A small network was shown many inputs. Here are its activations along a few directions, one row for each input.
In each table, some parts of the input vary, and every possible input appears once, in random order.
Descriptions start from the smaller parts, as in this example, which fits no table here: line(4) and (point or (values(2) and ring(5)) or ring(11)).
Shared parts are said once, and a part with two or three values counts as separate values.
In the rows, zero is written as 128.

Other details of the inputs vary at random and push rows far along two fixed directions, the same in every table; ignore that.

Table:
row 1: [114 150 183  70 144 131 126 120 132  89 146  85]
row 2: [148 138 130 173 100 165 117 168 151 120 134 145]
row 3: [168 121 138 132 137 207  97 114 146 100 122 109]
row 4: [163 127 160 128 113 167 112 120 162 126 143 101]
row 5: [116 122  85 148 119  84 144 132 103 160 128 157]
row 6: [137 139 122 202 109 142 113 184 172 152 145 159]
row 7: [ 86 140 156  76 144  80 150 117 115 118 125 105]
row 8: [178 124  97 238  74 132 120 179 194 209 167 177]
row 9: [133 149 165 116 135 171 111 141 147  97 141 103]
row 10: [100 117 129  56 156  96 146  82  92 119 110 106]
row 11: [105 137 155 117 142 116 132 139 131 116 123 119]
row 12: [156 132 114 150 123 178 103 138 127 115 135 129]
row 13: [123 115 138  96 145 136 128  92 108  99  98 107]
row 14: [134 142 148 161 126 165 112 162 158 116 136 128]
row 15: [120 146 132 152 115  95 139 163 149 158 163 147]
row 16: [119 110  87 150 126  76 143 119 126 170 116 159]
row 17: [ 93 118 113  69 150  70 155  94  80 134 120 120]
row 18: [ 87 115 120  80 149  64 154  88  72 121  94 125]
row 19: [158 116 109 161 125 167 108 126 149 134 123 137]
row 20: [107 145 115 156 113  61 152 166 144 176 165 159]
row 21: [152 134 127 127 129 192 102 127 118  96 128 114]
row 22: [147 119  96 208  87  72 146 158 166 214 157 177]
row 23: [132 122 159  96 123 123 134 103 138 130 133  98]
row 24: [126 120 132  79 149 139 126  94 114 112 118 107]
row 25: [121 123 131  77 148 134 126  99 102 105 124 102]
row 26: [ 82 128 133  96 127  56 163 121  98 126 104 134]
row 27: [123 118 104 140 126  99 140 121 100 140 112 150]
row 28: [ 88 121 103  88 140  49 163 103  72 140 110 135]
row 29: [113 150 181  71 144 136 129 121 130  89 145  87]
row 30: [107 130 112 155 105  76 151 156 127 150 123 160]
row 31: [129 116 140  99 145 143 124  96 111  99 101 108]
row 32: [148 118 133 126 133 175 108 111 130 101 109 114]
row 33: [150 118 130 136 130 179 107 115 131 103 112 119]
row 34: [125 135 124 156 105 118 136 156 135 132 123 150]
row 35: [126 149 158 120 132 160 116 143 147 105 141 106]
row 36: [172 127 135 130 135 216  93 121 146 104 135 111]
row 37: [135 146 141 156 118 154 118 162 159 130 149 131]
row 38: [114 117 102 136 127  91 142 119  98 140 109 150]
row 39: [158 129 109 149 123 177 108 138 134 127 145 132]
row 40: [117 108  96 137 133  87 142 111 120 158 113 150]
row 41: [ 95 134 125 150 131  76 146 156 135 153 131 149]
row 42: [120 115  92 130 129  89 145 118 118 164 125 152]
row 43: [158 127 140 130 130 202  96 120 123  84 116 114]
row 44: [151 129 132 110 138 188 106 120 122 100 135 107]
Description of these inputs: values(4) and (point or line(4) or ring(6)).
The inputs of row 44 and row 25 match in every part but the values(4) part. If row 9 is changed in the same way as row 44 into row 25, which row does it become?
> row 7
The inputs of row 14 and row 6 match in every part but the values(4) part. If row 13 is changed in the same way as row 14 into row 6, which row does it become?
> row 32

Table:
row 45: [117 145 127 161 139 157 111 173 115  91 121 136]
row 46: [142 152 151 116 138 164 117 145 144 115 165 116]
row 47: [113 105 139  92 136  92 138  81 105 120  88 113]
row 48: [135 122 127 115 143 158 112 110 142 133 136 115]
row 49: [131 123 112 211 102  96 136 178 180 181 138 167]
row 50: [107 132 161  79 120  94 150 111 101 107 115 112]
row 51: [158 129 123 111 140 179 106 117 132 116 157 108]
row 52: [132 127 115 204  81 103 136 170 162 170 128 173]
row 53: [ 93 105 106 116 143  37 162  95 118 177  92 141]
row 54: [158 120 131 122 115 178 110 104 120 108 121 113]
row 55: [105 145 145  83 131  89 157 120 102 122 138 117]
row 56: [161 128 119 117 121 176 107 113 118 112 143 106]
row 57: [104 119  82 132 143 111 139 131  90 118  97 159]
row 58: [137 142 155 133 139 158 111 145 164 120 152 114]
The inputs of row 57 and row 45 match in every part but one. If row 51 is changed in the same way as row 57 into row 45, which row does it become?
> row 46
Describe the family of inputs behind these rows.
> values(2) and (point or ring(6))
Which other rows does row 55 become when the values(2) part takes its other values? List them by row number.
> row 56
